A small network was shown many inputs. Here are its activations along a few directions, one row for each input.
Each table varies a few parts of the input and shows all the possible inputs, shuffled.
Descriptions start from the smaller parts, as in this example, which fits no table here: values(2) and (point or ring(9) or (line(4) and ring(8))).
Shared parts are said once, and a part with two or three values counts as separate values.

Table:
r1: [-0.04, -0.05, -0.06, -0.27,  0.03, -0.13, -0.11,  0.28,  0.16,  0.35,
 -0.07, -0.09,  0.18, -0.20]
r2: [ 0.23,  0.16, -0.05,  0.17, -0.47, -0.15,  0.15, -0.16, -0.30, -0.11,
 -0.32,  0.41, -0.37, -0.19]
r3: [-0.21, -0.05, -0.22,  0.07,  0.51,  0.30,  0.42,  0.21,  0.26,  0.38,
 -0.05, -0.01,  0.26,  0.00]
r4: [ 0.11,  0.16, -0.22,  0.48, -0.02,  0.27,  0.63, -0.18, -0.23, -0.09,
 -0.29,  0.49, -0.26, -0.02]
r5: [-0.25, -0.78, -0.18, -0.15,  0.38, -0.29,  0.17, -0.19,  0.20, -0.10,
  0.12, -0.38,  0.23, -0.48]
r6: [ 0.08,  0.08,  0.36, -0.17, -0.45, -0.03, -0.25, -0.28, -0.08,  0.24,
 -0.04,  0.12,  0.09, -0.04]
r7: [-0.11,  0.07,  0.36, -0.07, -0.57,  0.20, -0.40, -0.33, -0.11,  0.33,
 -0.07, -0.03, -0.06,  0.07]
r8: [ 0.13,  0.25, -0.02,  0.39, -0.18,  0.12,  0.51, -0.14, -0.21, -0.10,
 -0.28,  0.47, -0.40, -0.08]
r9: [ 0.25,  0.17,  0.27,  0.07, -0.13,  0.03,  0.14, -0.24,  0.10,  0.25,
 -0.01,  0.26,  0.25, -0.06]
r10: [-0.05,  0.12,  0.03,  0.12, -0.71,  0.09, -0.19, -0.24, -0.38,  0.02,
 -0.37,  0.18, -0.64, -0.02]
r11: [ 0.13,  0.13,  0.02,  0.02, -0.59, -0.12, -0.04, -0.20, -0.35, -0.07,
 -0.35,  0.32, -0.49, -0.14]
r12: [-0.24,  0.10, -0.03, -0.26, -0.07,  0.05, -0.81,  0.40, -0.02, -0.21,
  0.23, -0.55, -0.18,  0.54]
r13: [-0.32, -0.10,  0.00, -0.35, -0.24,  0.10, -0.47,  0.21,  0.08,  0.47,
 -0.13, -0.32, -0.12,  0.01]
r14: [ 0.19,  0.10,  0.29, -0.01, -0.31, -0.05, -0.05, -0.24, -0.04,  0.20,
  0.00,  0.21,  0.23, -0.11]
r15: [ 0.08,  0.15, -0.11, -0.20,  0.23, -0.20, -0.46,  0.48,  0.05, -0.36,
  0.32, -0.31,  0.13,  0.32]
r16: [-0.15,  0.03, -0.03, -0.05,  0.36,  0.15,  0.28,  0.29,  0.26,  0.39,
 -0.01, -0.03,  0.15, -0.07]
r17: [-0.12, -0.09, -0.01, -0.44, -0.11, -0.11, -0.31,  0.24,  0.11,  0.37,
 -0.10, -0.18,  0.05, -0.12]
r18: [-0.03, -0.63,  0.17,  0.10,  0.06, -0.18,  0.18, -0.70, -0.01, -0.21,
  0.16, -0.04,  0.29, -0.42]
r19: [ 0.31,  0.21, -0.09,  0.23, -0.30, -0.07,  0.33, -0.14, -0.18, -0.07,
 -0.31,  0.46, -0.34, -0.15]
r20: [-0.14, -0.57, -0.26, -0.09,  0.57, -0.35, -0.15, -0.03,  0.06, -0.78,
  0.49, -0.62,  0.20,  0.02]
r21: [-0.06,  0.14, -0.02, -0.36,  0.07, -0.17, -0.66,  0.44,  0.03, -0.30,
  0.25, -0.41, -0.01,  0.39]
r22: [ 0.18,  0.21, -0.13, -0.12,  0.40, -0.12, -0.24,  0.48,  0.16, -0.30,
  0.32, -0.25,  0.14,  0.36]
r23: [ 0.03, -0.55, -0.16,  0.29, -0.12, -0.27,  0.38, -0.63, -0.26, -0.52,
 -0.16,  0.19, -0.34, -0.49]
r24: [ 0.02,  0.10,  0.13,  0.33,  0.17,  0.38,  0.46, -0.27,  0.06,  0.24,
  0.01,  0.29,  0.32,  0.08]
r25: [-0.07,  0.18, -0.26,  0.16,  0.72,  0.26,  0.10,  0.41,  0.14, -0.30,
  0.33, -0.21,  0.20,  0.50]
r26: [ 0.06,  0.20,  0.34,  0.23,  0.01,  0.23,  0.33, -0.23,  0.08,  0.23,
  0.05,  0.28,  0.21,  0.01]
r27: [ 0.04,  0.00, -0.08, -0.19,  0.20, -0.06,  0.09,  0.27,  0.28,  0.39,
 -0.07, -0.04,  0.19, -0.14]
r28: [-0.04,  0.27, -0.05,  0.06,  0.57,  0.09, -0.05,  0.49,  0.15, -0.32,
  0.38, -0.25,  0.08,  0.45]
Q: Changing only one part turns r7 into r13. The same change can be made to r6. Which row results?
A: r17
Q: Describe the family of inputs behind these rows.
A: line(4) and (point or line(6))
Q: List by row number the other rows that have the line(4) part in common with r15.
A: r12, r20, r21, r22, r25, r28
Q: A walk changes only the line(6) part. It starts at r4 and steps to r8. List the rest of the walk in order.
A: r19, r2, r11, r10

Table:
r29: [-0.12, -0.09, -0.36,  0.28, -0.23,  0.42,  0.36, -0.29, -0.07,  0.30,
 -0.46,  0.30, -0.08, -0.14]
r30: [ 0.29,  0.03,  0.42,  0.25, -0.39, -0.07,  0.14, -0.54, -0.26, -0.19,
  0.03,  0.45, -0.31, -0.14]
r31: [ 0.10,  0.17,  0.00, -0.03, -0.22,  0.18, -0.30,  0.09,  0.08,  0.51,
 -0.04,  0.06,  0.37,  0.18]
r32: [ 0.04, -0.20, -0.42, -0.07,  0.36, -0.35,  0.04,  0.32, -0.03, -0.49,
  0.14, -0.13,  0.12, -0.10]
r33: [ 0.07,  0.15,  0.09, -0.17, -0.44, -0.35, -0.28,  0.19, -0.27, -0.20,
 -0.23,  0.08, -0.41, -0.16]
r34: [-0.16, -0.35,  0.08,  0.10, -0.40,  0.09,  0.17, -0.45, -0.19,  0.17,
 -0.45,  0.26, -0.48, -0.45]
r35: [ 0.35,  0.30, -0.17, -0.18, -0.13, -0.01, -0.05,  0.17,  0.04,  0.34,
 -0.28,  0.27,  0.14,  0.06]
r36: [-0.22, -0.37, -0.05, -0.19,  0.37, -0.03, -0.26, -0.09,  0.01, -0.24,
  0.34, -0.41,  0.43,  0.18]
r37: [ 0.22,  0.10,  0.19, -0.33, -0.43, -0.37, -0.16, -0.01, -0.02,  0.17,
 -0.26,  0.14, -0.22, -0.29]
r38: [ 0.05, -0.40, -0.05, -0.17,  0.34, -0.11, -0.11, -0.03,  0.22,  0.02,
  0.26, -0.29,  0.57, -0.17]
r39: [-0.12,  0.17,  0.02, -0.13, -0.19,  0.34, -0.45,  0.01, -0.08,  0.15,
 -0.01, -0.05,  0.26,  0.46]
r40: [-0.24, -0.60, -0.39,  0.21,  0.28,  0.01,  0.58, -0.36, -0.05,  0.00,
 -0.16,  0.03,  0.10, -0.39]
r41: [ 0.25, -0.28, -0.26, -0.25,  0.37, -0.38,  0.16,  0.09,  0.25, -0.10,
  0.05, -0.05,  0.36, -0.24]
r42: [ 0.03,  0.23, -0.28,  0.06, -0.14,  0.28, -0.37,  0.21, -0.10, -0.05,
 -0.10, -0.15, -0.20,  0.51]
r43: [ 0.16,  0.35, -0.30,  0.00, -0.16,  0.00, -0.16,  0.41, -0.21, -0.03,
 -0.24,  0.20, -0.06,  0.21]
r44: [-0.25,  0.02,  0.35, -0.26, -0.50, -0.07, -0.54, -0.18, -0.13,  0.02,
  0.05, -0.21, -0.09,  0.09]
r45: [-0.07,  0.05,  0.09, -0.11, -0.46, -0.10, -0.47,  0.01, -0.16, -0.20,
 -0.06, -0.28, -0.53,  0.13]
r46: [-0.35,  0.10,  0.34, -0.14,  0.31,  0.24, -0.17,  0.16,  0.17,  0.03,
  0.27, -0.27,  0.12,  0.28]
r47: [ 0.38,  0.29,  0.05,  0.39, -0.16,  0.26,  0.28, -0.40, -0.21, -0.09,
  0.03,  0.51,  0.06,  0.11]
r48: [ 0.08,  0.21,  0.12, -0.16,  0.31, -0.14,  0.28,  0.36,  0.36,  0.25,
  0.02,  0.07,  0.03, -0.09]
r49: [-0.09, -0.30, -0.39, -0.01,  0.40, -0.09, -0.20,  0.10,  0.03, -0.45,
  0.28, -0.46, -0.06,  0.22]
r50: [ 0.26, -0.14, -0.04,  0.42,  0.26, -0.09,  0.46, -0.51, -0.05, -0.45,
  0.27,  0.19,  0.32, -0.14]
r51: [-0.01,  0.01,  0.36, -0.23, -0.52, -0.15, -0.40, -0.11,  0.01,  0.32,
  0.00, -0.09,  0.00, -0.23]
r52: [-0.23,  0.15,  0.00,  0.07,  0.35,  0.16, -0.11,  0.35,  0.18, -0.15,
  0.20, -0.32, -0.36,  0.34]
r53: [-0.11,  0.26, -0.02,  0.02,  0.31, -0.10,  0.15,  0.60,  0.10, -0.14,
  0.08,  0.00, -0.19,  0.05]
r54: [-0.13,  0.10,  0.34, -0.04,  0.28,  0.09,  0.01,  0.24,  0.36,  0.37,
  0.22, -0.18,  0.24, -0.02]
r55: [-0.34, -0.19, -0.03,  0.24,  0.22,  0.24,  0.74, -0.08, -0.01,  0.30,
 -0.20,  0.09, -0.18, -0.26]
r56: [ 0.15,  0.24,  0.32,  0.44,  0.18,  0.11,  0.64, -0.25,  0.02, -0.16,
  0.25,  0.25,  0.04,  0.01]
Q: Describe the family of inputs behind these rows.
A: line(4) and (values(2) or ring(5))
Q: Changing only the line(4) part turns r35 into r48. The same change can be made to r47. Which row results?
A: r56
Q: Change only the values(2) part in r29. List by row number the other rows that result.
A: r47
Q: Change only the line(4) part in r49. List by row number the other rows that result.
A: r42, r45, r52
